Each row has a name. Each piece below is followed by the name of the row it came from, unless a question asks for something else. Each question is about the rows just above it. Places in a row count from 1.

[-39.5 -25.9  -2.2  -0.3  20.5  -8.6  20.1   4.4  -3.3  -8.1  -1.3 -16.0
  22.1 -26.0 -45.5 -79.5  19.6 -15.9] = Nud
[-37.6 -11.6 -23.8 -27.9  -8.6  -1.3  22.1  -3.3  -8.1 -16.0  20.1  20.5
   4.4 -28.6 -70.5 -34.7  15.9  13.7] = Nez
[-37.6 -11.6 -23.8 -27.9  -8.6  -1.3  22.1  -3.3  -8.1 -16.0  20.1  20.5
   4.4 -28.6 -25.9 -82.4  -0.6  29.5] = fesom
tags:
[-8.1] -> K398
[-1.2] -> K831
[-3.2] -> K643
[-1.3] -> K297
[-3.3] -> K55
[-3.4] -> K422
[-8.2] -> K444
[-15.9] -> K221
The tag of Nud, keyed by place 9: | K55
Which row holds [-37.6 -11.6 -23.8 -27.9  -8.6  -1.3  22.1  -3.3  -8.1 -16.0  20.1  20.5
   4.4 -28.6 -25.9 -82.4  -0.6  29.5]? | fesom
q: [-37.6 -11.6 -23.8 -27.9  -8.6  -1.3  22.1  -3.3  -8.1 -16.0  20.1  20.5
   4.4 -28.6 -70.5 -34.7  15.9  13.7] | Nez
The row named Nez: | [-37.6 -11.6 -23.8 -27.9  -8.6  -1.3  22.1  -3.3  -8.1 -16.0  20.1  20.5
   4.4 -28.6 -70.5 -34.7  15.9  13.7]

[ 47.2  45.8  59.2 -51.0  61.7 -42.1  16.9  43.3  59.1  56.4  52.3 -41.3
  37.1  14.3] = rif
[-3.0 -7.1 -2.7  8.3 -1.5  1.4 -3.3 -4.2 -4.0 -6.6 -2.2 -0.6 26.9 28.0] = Gasag
[-3.0 -7.1 -2.7  8.3 -1.5  1.4 -3.3 -4.2 -4.0 -6.6 -2.2 -0.6  2.2  3.6] = kika
[  5.8   9.3  11.6 -21.7  13.1 -13.5   6.9   7.7  13.7  13.3  14.6  -9.9
   8.7   3.6] = kov
[ 4.6  5.3  5.2 -4.2  4.9 -2.3  1.7  4.2  5.2  5.6  5.0 -1.7  2.6  1.1] = geno
The row named Gasag: | [-3.0 -7.1 -2.7  8.3 -1.5  1.4 -3.3 -4.2 -4.0 -6.6 -2.2 -0.6 26.9 28.0]
q: [5.2 5.6 5.0] | geno
Where do [14.6 -9.9] appear? | kov
[-3.0 -7.1 -2.7  8.3 -1.5  1.4 -3.3 -4.2 -4.0 -6.6 -2.2 -0.6  2.2  3.6] is in which row? | kika

